These are the activations of a small neural network, seen along a few directions. Each row is one input.
Each table varies a few parts of the input and shows all the possible inputs, shuffled.
A made-up example of a description, with smaller parts first: line(4) and (point or (values(2) and ring(5)) or ring(11)).
Shared parts are said once, and a part with two or three values counts as separate values.

Other details of the inputs shift rows strongly along three fixed directions, in all tables alike. That doesn't count.

A family of inputs:
x1: [-29  21  55  -6 -27 -19  -6 -17  -2 -24  10]
x2: [ 21 -28  -7 -20  27   9   3 -53 -63  -9  -3]
x3: [ 15 -16 -24  -2  24   8  -1  42  34  19 -32]
x4: [  73   58  -42   16 -112   34  -51   32  -71   57   22]
x5: [ 26 -37 -12 -29  35   9  -1 -51 -68 -10   0]
x6: [ -4 -11  -8  16  11   5   7  18  20   8   7]
x7: [-39  19  30  33 -30 -20   7  -9  19 -30  45]
x8: [  6  -2 -24  -2  11   0  11  33  28   9 -44]
x9: [  2  -6  10 -10   1   3   2  24  20  -8 -17]
x10: [  5  -7   7  -9   1   5   5  16  18  -9 -16]
x11: [  0  -9  -5 -10   6   5  -1  41  31   8 -55]
x12: [ 10  11 -29 -11  21  -6  11  29  23  33 -45]
x13: [-24  12  44  10 -39  -4  -1 -10   7 -32  -4]
x14: [  2  -6  -1   9   7   4   4  14  20  -1 -10]
x15: [ -4  14 -10   6  13 -15   5   3  15  14  -7]
x16: [ 26 -35 -19 -13  21  14  11 -37 -48 -25   5]
x17: [ 9  1 -6 -7 18 -4 -2 12 16 20 -7]
x18: [  1 -14   2 -11   2   5  -5  26   9  -4 -36]
x19: [-22 -10 -20  -8   8  34 -13 -20 -11 -21   0]
x20: [  5   3 -10  -9  25  -7  -3  37  35  32 -24]
x21: [-36  17  -4 -11   6  19 -12 -24  -1  -6   4]
x22: [ -7  14 -16  -7  10 -12   5  25  22  27 -56]
x23: [ 29 -24  -8 -27  29   8   4 -38 -47  -5  12]
x24: [  0 -22 -12   5  20   4   4  17  18   5  10]
x25: [  3   5  17 -11   6  -2  10 -24 -11  -5   5]
x26: [ -1 -12   2  10   7  -2   6 -18  -7 -24  14]
x27: [  2 -18  11   0   6   0  -3  -7  -2 -21  17]
x28: [  0  -4 -19  -5  28  -5   1  39  35  42  -7]
x29: [-27  30  50  15 -25 -19   2 -23  17 -16  32]
x30: [  2  -9  -5   4  20  -1   7 -19 -11  14  29]
x31: [-23  20  52  11 -40  -6   7 -11  18 -36  16]
x32: [ -5  -9 -10   0   0  -3   5   5   3  -9 -38]
x33: [ 24 -52 -39   1  45  15  10 -41 -57 -13  35]
x34: [ -6 -14  -5   6  11   1   0  29  27   7   9]
x35: [-14   8  -5  13  11 -17   9 -14   1   7  28]
x36: [  73   56  -28    9 -116   34  -61   44  -65   56   27]
x37: [-28  21  32  27 -32 -19   3 -13  17 -35  26]
x38: [-37  33  50   5 -35 -23   2 -24   4 -24   6]
x39: [-37  30  35  21 -23 -23   6 -15  17  -7  48]
x40: [ -7  11   8   5   7 -13   5 -16   2  -1  13]
x41: [ 20 -42 -19 -12  18  12   4 -45 -60 -28  -7]
x42: [ -5   5 -17  -1  23  -6   4  44  48  44 -12]
Description of these inputs: values(2) and (point or (line(4) and line(5))).
The inputs of x24 and x42 match in every part but the values(2) part. If x10 is changed in the same way as x24 into x42, which row does it become?
> x23
The inputs of x13 and x2 match in every part but the values(2) part. If x31 is changed in the same way as x13 into x2, which row does it become?
> x25
Which other rows does x11 become when the values(2) part takes its other values? List them by row number.
> x5
Which other rows does x18 become when the line(4) part takes its other values? List them by row number.
> x9, x27, x34
